These are the activations of a small neural network, seen along a few directions. Each row is one input.
Each table varies a few parts of the input and shows all the possible inputs, shuffled.
A made-up example of a description, with smaller parts first: ring(5) and (point or line(9) or (values(2) and line(6))).
Shared parts are said once, and a part with two or three values counts as separate values.

Other details of the inputs shift rows strongly along two fixed directions, in all tables alike. That doesn't count.

A family of inputs:
row 1: [ 12   8 -17 -17 -27  47  29  18 -35 -38 -10  25]
row 2: [ 70 -21 -23  -2  -9 -70 -30 -26 -36  32 -13 -42]
row 3: [ 25  10 -51 -21 -44  41  41  47 -43 -64   2  33]
row 4: [ -5 -17  19  19  56 -55 -27 -43   8  41 -13 -31]
row 5: [ 40   4 -51   2 -39 -23  20  31 -33  28  -7 -39]
row 6: [-52   5  54  -3  23  14 -19 -28  64   9  20  25]
row 7: [-74  12  59 -16  20  37 -29 -13  70 -26   7  27]
row 8: [  2  19  12  -4 -35  20  11  38 -12 -23  16  -1]
row 9: [ 51 -12 -38   8   5 -20  24  -6 -60  14 -12 -13]
row 10: [-17  27 -11  -6 -49  30  -5  38  25   1  -5   1]
row 11: [ 10  -4   3  13  28 -53   0 -31 -11  33   2 -16]
row 12: [ 58 -20 -59   0   6 -25  23  15 -72  12  -9 -21]
row 13: [ -8   8 -13 -22  -9  16  13  22 -16 -32   3  12]
row 14: [ 42 -12 -45   3  -9   4  23  15 -42 -14  -6   7]
row 15: [  9 -24  18  25  52 -52 -18 -51  12  65   3 -20]
row 16: [-55  26  20  -6 -67  68  -8  41  25 -36  10  27]
row 17: [-26 -12  33  17  35   6 -27 -34  51  11  -1  10]
row 18: [-19 -11  21   4  34   6 -22 -21  24  13  -2  -2]
row 19: [-37  10   9 -31 -17  74   4  29  26 -49  15  43]
row 20: [ -7   4   1   1   2   0   3  -3   6 -27  -7  14]
row 21: [ 18   1  -1   8   2 -44  -5   2  14  50   3 -44]
row 22: [ 58  13 -37   1 -15 -38  21  32 -38  23  -2 -38]
row 23: [ 54 -10 -48  12   1 -34  24   2 -64  -8 -25 -16]
row 24: [-14  -7  12  -1  21  12 -12 -11   8  -3  -7   1]
row 25: [-12 -18  23  37  15 -65 -27 -30  13  72   9 -52]
row 26: [-33  10   9 -19 -23  73   6  25  36 -55  14  53]
row 27: [-32   7  38   0  17  -3 -10 -26  31   2   2  13]
row 28: [-25  -1  28  -4  13  19  -6 -16  34   6  14  24]
row 29: [  9  17 -19 -17 -70  45  35  58 -40 -47  13   3]
row 30: [-41   5  50   0  23  13 -18 -33  42   2  -5  17]
row 31: [-33  -5  39  11  27  17 -24 -30  51  -5  -5  16]
row 32: [ 34   5 -48  -7 -24  -3  34  26 -51 -38  -7  10]
row 33: [ -4 -18  13  15  55 -60 -23 -35  15  50   6 -26]
Description of these inputs: point or (values(2) and line(4)) or (values(3) and ring(8)).
Question: Start at row 13 and move only the ring(8) part, one step at a time. The first step leads to row 33. Which rows follow, in order?
Answer: row 19, row 12, row 18, row 24, row 4, row 7
Question: Which other rows does row 25 become when the values(2) part takes its other values? List them by row number.
Answer: row 5
Question: Which other rows does row 17 become when the values(3) part takes its other values? List them by row number.
Answer: row 9, row 18

A family of inputs:
row 34: [-21  -3   4   0   7  44   6  -4  15 -20  -4  33]
row 35: [-20  17  -2   0 -40  42  18  36 -15 -28   1   0]
row 36: [ 40 -21 -27  21  27 -55  11 -31 -63  27 -19 -25]
row 37: [ -7 -17  20  31  48 -43 -17 -55   1  33  -8 -13]
row 38: [ 15 -21  -2   9  28 -36 -54 -36  47  38 -18 -22]
row 39: [ 54 -16 -29   6  -5 -63 -27 -20 -35   6 -30 -34]
row 40: [ 31  -6 -38  20 -25 -26  27  20 -40  36   0 -29]
row 41: [-27  22  15 -12 -23  12   5  31  29  -7  25   2]
row 42: [-39  25  26  -6 -23  12   1  25   9 -13  14   5]
row 43: [ -8  19 -20 -12 -28  45  23  50   5 -16   6   3]
row 44: [-20  -6  22  -3  34  23  -8 -13  42   0  10  24]
row 45: [ -7  20 -19 -11 -40  37  23  50   4  -9  20   8]
row 46: [ 69  -4 -77  -5  -6  -1  50  29 -77 -16 -11   7]
row 47: [-17   9   9 -25  11  24   6   1  18 -33   1  29]
row 48: [  2  -3 -13  18  -5  -4  11  17 -10  28  -4 -25]
row 49: [-24   2  22 -19   5  22   1  -6   3 -39   2  26]
row 50: [  3 -11  -4   3  44 -17  -4 -23  14  26  -5   2]
row 51: [-15  -8  11  -5  32  19  -8 -13  30   3   9  18]
row 52: [-19  -1  27 -11  29  11  -6 -11  34 -19  11  22]
row 53: [ 39   2 -49  11  -2 -39  24  31 -45  40   4 -34]
row 54: [ 17 -25  -9  22  46 -40  -3 -36 -14  46 -16 -14]
row 55: [-30  12  17   2 -11  13   0  13  50  22  19  -1]
row 56: [-17  10   7 -19  13  24   7   0  20 -37   3  30]
row 57: [ -2  10  24 -12 -54  32 -34  -1  21 -13  -5  -3]
row 58: [-30   5  32  -3  21   7  -7 -22  20 -25   0  23]
row 59: [ 18   3  27  -2 -19 -38 -45 -22  19  23  -7 -32]
row 60: [-49  13  53  11  -2 -17 -17 -11  50  20  18  -9]
row 61: [-38  16  31  -4   8   3  -9  12  49   6  11  -9]
row 62: [-48   6  45  23   0  -7 -21 -11  37  32  19 -13]
row 63: [ 22  -7  15   3   5 -37 -51 -27  48  57  -4 -36]
row 64: [-35  15  22   7 -37  25   6  13  15  -4  14   2]
row 65: [-13 -23  27  20  47 -33 -21 -52   4  31  -3 -13]
row 66: [-24   9  21 -17   4  22   3  -6   5 -39  -4  29]
row 67: [-26 -10  29   7  18  16 -11 -27   9  -8   4  14]
row 68: [  1   1 -17  -5 -12  52  26  16 -15 -35  -5  38]
row 69: [ 58  -5 -47  -7 -16 -15  41  20 -93 -40 -11   2]
row 70: [-22  -6  13 -12  30  25  -6 -12  35  -1   6  22]
row 71: [  9   1 -16 -14 -48  43 -19   8  -7 -51 -23  15]
row 72: [-22   3  33   2  23  -2  -5 -22  15 -17   1  22]
row 73: [ -1  -6 -16 -12 -13  56  20  16 -18 -34   0  32]
row 74: [ 40 -17 -28  15   5 -19  21  -9 -67  -5  -9  -8]
row 75: [-43  13  31  14  -8   6 -10   4  15  16  13  -6]
row 76: [-18  23   3 -12 -38  29  19  41 -12 -37   3   2]
row 77: [ 25  21  -7 -38 -61  29 -12  30  11 -32  -2   0]
row 78: [  1   7 -13 -34  -6  34  21  19 -10 -50   4  29]
row 79: [ -4  -6 -17 -16 -12  55  21  16 -17 -34  -3  31]
row 80: [-16   6  25  16   1 -45 -10  -3   8  33  15 -27]
row 81: [  3   7 -12 -30  -7  36  20  20 -12 -50   7  30]
row 82: [ 62   6 -66 -20 -18   2  54  36 -79 -46  -9  14]
row 83: [ 45 -13 -46   9  31 -32  19 -10 -37  19 -10  -9]
row 84: [ 50 -16 -12  13 -16 -42 -32 -19  -6  55 -17 -44]
row 85: [-16  -9  10  -1   7  46   5  -1  13 -20   2  32]
row 86: [ 14 -13   9   2  26 -51 -54 -38  42  23 -17 -25]
row 87: [  9   9  -8   2 -12 -36  15  15   0  23  13 -24]
row 88: [ 14 -27   1  21  22 -37 -53 -43  32  42 -26 -25]
row 89: [-45   7  28  13  -1  17 -11   9  38  28  13   0]
row 90: [ 39 -17 -23  28  25 -47  14 -28 -57  20 -14 -16]
row 91: [ 31 -21  -4  16  40 -67  -2 -34 -42  24  -5 -24]
row 92: [ 45  17 -58 -11 -32 -24  43  55 -69  -5   4 -22]
row 93: [-33   4  20  15 -11  12  -6  11  32  28  17  -4]
Question: What do these inputs look like to the network?
Answer: ring(5) and (values(2) or line(4) or ring(6))
Question: The inputs of row 39 and row 86 match in every part but the ring(5) part. If row 58 is changed in the same way as row 39 into row 86, which row does it become?
Answer: row 56
Question: List by row number the other rows that have the ring(5) part in common with row 71.
Answer: row 35, row 36, row 37, row 57, row 62, row 64, row 65, row 67, row 74, row 75, row 90
Question: Which other rows does row 34 become when the ring(6) part takes its other values? List them by row number.
Answer: row 54, row 68, row 73, row 79, row 85
Question: Which other rows does row 88 become when the values(2) part takes its other values? List them by row number.
Answer: row 84

A family of inputs:
row 94: [-35  19 -14 -17 -48  70  33  47 -24 -30  15  34]
row 95: [ 33 -24 -30   5  47 -65  28  -9 -42  21  -5 -21]
row 96: [-38  10  28 -28 -39  89   9   9  -1 -60   7  52]
row 97: [-23 -27  23  27  31 -33  -1 -33  -2  35  11 -10]
row 98: [ 33  -7 -50 -11 -59  32  26  26 -42 -12 -10  11]
row 99: [ 44  10 -71   3 -36  16  59  54 -93 -12  -1   6]
row 100: [  9 -23 -13   7  -1  -6 -23 -18 -20  10  -8  -7]
row 101: [-22 -22  33  33  46 -27  -3 -35  16  28  11   2]
row 102: [-23 -11  17 -22  32   8 -36 -19  48  -9  -7  16]
row 103: [-14  -5  20   3  37   1 -20 -15  63  34  24 -11]
row 104: [-23  23  15 -35 -57  62 -22  35  19 -81   4  41]
row 105: [ 28  -9 -22 -14  23 -15   6  18   1  28  -1 -20]
row 106: [ 22   7  21  -3  -2 -41 -13 -14 -23  -7   1  -9]
row 107: [-18  11  -5  19   0 -23   8  10 -16  22  -4 -25]
row 108: [-31   3  11 -23   3  56 -27 -10  56 -44   9  34]
row 109: [ 34  -5   1  11  -6 -66 -25 -13   8  40  -5 -30]
row 110: [-28  12  43   0  -8  10 -21  -2  51  21  13 -22]
row 111: [ 69  14 -57 -17 -63  -1  36  73 -74 -25   6 -20]
row 112: [-27   6   6 -12 -30  44 -23  10  13 -48 -17  12]
row 113: [ 14  -5 -13  12 -17 -20 -10  -4   2  17 -24 -26]
row 114: [ -6 -16   9  19  52 -41   7 -36  15  21  15  -7]
row 115: [ 22  -4 -17  16  19  -4   5  10   4  28  -4 -13]
row 116: [-46  -4  39  -1  -5  49 -18   4  51  20  20   6]
row 117: [ 34 -17 -20  -5  30 -48 -10 -19  16  43 -17 -18]
row 118: [-25  -3  43  20  21 -48  -6 -35  19  21   9 -22]
row 119: [ 30  -4  -9  -6  28 -20   8 -29 -24  -1  -1  -3]
row 120: [ 34 -15 -37  27  26 -38  38   1 -54   2  -8  -6]
row 121: [ 16  16 -20 -22 -66  23  10  23  -5 -28  -7   4]
row 122: [-14   1  14   8  12  14 -20 -17  62  15 -12  18]
row 123: [ 76 -11 -71   6 -35  -5  32  21 -65   4 -19  -7]
row 124: [ 26  10 -55  -5  -4  -6  41  25 -41  -1  14  -2]
row 125: [-18   7  30  -8  -4  57   0  -6   3 -38   2  39]
row 126: [  1   1  40   6  16 -46 -21 -46  -3  19  -5 -25]
row 127: [-24  27 -23 -43 -23  58  38  57  -5 -47  10  41]
row 128: [-54  16  56 -10 -14  18  -7  12  41 -42  25  31]
row 129: [  3  -6  22 -18  46 -18  -8 -28   7   3  -9   3]
row 130: [ 65  -1 -58  -9 -43 -27   9  14 -82 -23 -24 -28]
row 131: [-17  -4  43  18  30 -31 -27 -44   9  17 -15 -23]
row 132: [-18 -12  32  20  28   9 -24 -12  48  45  15  -9]
row 133: [ 10 -10  -1  24  14 -38 -13  -3   0  49  -6 -55]
row 134: [ -3 -25  16  22  35 -19 -43 -41  19  29  -9  -3]
row 135: [-59  12  33  -2 -18  47  12  16  22 -52   3  22]
row 136: [ 23  18 -57   4 -14  12  48  45 -58 -12  -7  12]
row 137: [-51  36  27 -14 -35  33   9  23  21 -17  15  14]
row 138: [-59  30  50  -4 -10   6 -17  13  51  -3  28  14]
row 139: [ -7  10  -8 -24 -20  51  -1   8  48 -27   7  31]
row 140: [  8  -7  22  21  51 -29 -12 -45   3  21 -14  -1]
row 141: [ 52 -22 -44  21  31 -52 -11 -21 -39  24 -28 -21]
Question: The inputs of row 139 and row 119 match in every part but one. If row 117 is changed in the same way as row 139 into row 119, which row does it become?
Answer: row 129
Question: The inputs of row 113 and row 135 match in every part but one. If row 109 is changed in the same way as row 113 into row 135, which row does it become?
Answer: row 128
Question: What do these inputs look like to the network?
Answer: ring(6) and line(8)

A family of inputs:
row 142: [-21   2  37  14   3 -11 -27 -17  37  30   6 -16]
row 143: [-52  32  24 -24 -50  87   5  44  56 -43  17  37]
row 144: [ 37 -12 -27  27   8 -67  -1  -6 -29  61  -7 -50]
row 145: [ 64 -12 -57   3   5 -43  37   6 -89  -6 -15 -14]
row 146: [-23  -4  47  29  39 -68 -41 -40  47  72   8 -43]
row 147: [ 61   8 -64  -9 -59  -9  41  47 -90 -22  -7 -21]
row 148: [-41   4  23 -15  11  57   0  -2  41 -33   8  42]
row 149: [-29   0  43  17  27 -42 -31 -24  50  51  11 -29]
row 150: [-15  27  -1 -40 -71  83   2  47  26 -65   4  35]
row 151: [ 59 -22 -39   7  29 -53  -4 -25 -43  17 -22 -20]
row 152: [ 62   0 -60   5 -27 -40  31  35 -70  19  -2 -37]
row 153: [  6  -1 -17 -10 -13  39  20  11 -25 -39  -6  29]
row 154: [ -7 -24  36  31  73 -73 -31 -70  22  54  -7 -25]
row 155: [-21   4  13   5 -16   9 -13   8  20   9   3  -7]
row 156: [-71   8  55 -14  26  57 -19 -12  76 -29  15  45]
row 157: [ 55  -5 -60 -11 -13  -4  47  25 -83 -33  -9   8]
row 158: [-25  14  -1 -29 -36  93  19  29  -4 -84   0  59]
row 159: [-40 -17  50  18  63 -15 -35 -56  60  40   4   6]
Question: The inputs of row 146 and row 145 match in every part but one. If row 155 is changed in the same way as row 146 into row 145, which row does it become?
Answer: row 153
Question: What do these inputs look like to the network?
Answer: values(2) and (point or ring(8))
Question: Which other rows does row 159 become when the values(2) part takes its other values? List them by row number.
Answer: row 144

A family of inputs:
row 160: [ 33   4 -30 -22 -50  28 -12  20 -16 -39 -24   8]
row 161: [  5 -13  17  10  41 -47 -10 -32  -7  10  -8 -14]
row 162: [ 35  -7 -26   6  41 -53   2 -11 -21  15  -8 -16]
row 163: [ 12   3 -17   8  -7 -35  -4  19 -18  41  -7 -53]
row 164: [-12   6  -5 -16 -17  38  15   8 -26 -55  -8  25]
row 165: [ 23  -5  -5   6  43 -52  -6 -22 -16   7  -4 -17]
row 166: [-51   0  30  -7  -3  73   1  -2  39 -27   7  49]
row 167: [ 13  14  -3  23 -18 -56   2  -2  -2  40  -3 -38]
row 168: [ 16   1  -3 -28 -46  54 -19   9  18 -37  -9  18]
row 169: [ -7  -6  15  14   7 -38 -25 -12  22  59  19 -40]
row 170: [-71  -2  68  20  45  13 -42 -46  69   7   0  21]
row 171: [ 21  -2 -28  -3 -21  39  31  17 -55 -40  -2  21]
row 172: [-13 -10  11  11  50 -31 -17 -28  39  28  -7  -1]
row 173: [ -1  -4   4  25  -8 -57 -17   2   7  42   5 -34]
row 174: [ 13 -16  12  -2  41 -39  -4 -33  -1  18   8  -9]
row 175: [ 21 -19  10   7  36 -38   0 -34 -21  14   4 -17]
row 176: [-43   5  19 -15  -6  76   7   7  42 -29   8  53]
row 177: [ 18 -16  -6  11  44 -32   1 -20   7  36   1  -5]
row 178: [ 64   8 -65 -12 -51   1  44  66 -86   6  -6 -39]
row 179: [-35   5  32 -19  -9  58   5  -3   9 -44   8  42]
row 180: [ 56  10 -59  -5 -72  -3  42  58 -74 -12   9 -13]
row 181: [-62   7  49   9   7  -9 -47  -9  73  37  17 -20]
row 182: [-40  37  43  -9 -51  48   1  25  53 -15  18  25]
row 183: [ 14 -20 -23  25  24 -31   8 -22 -28  20 -19 -15]
row 184: [ 18   4 -52  -6 -20  37  35  29 -36 -40 -13  20]
row 185: [-23  15  12 -33  -2  57   9  15  30 -41  14  49]
Question: What do these inputs look like to the network?
Answer: values(2) and (point or line(4) or ring(8))
Question: The inputs of row 169 and row 181 match in every part but the values(2) part. If row 182 is changed in the same way as row 169 into row 181, which row does it become?
Answer: row 167
Question: Which other rows does row 160 become when the values(2) part takes its other values? List them by row number.
Answer: row 168
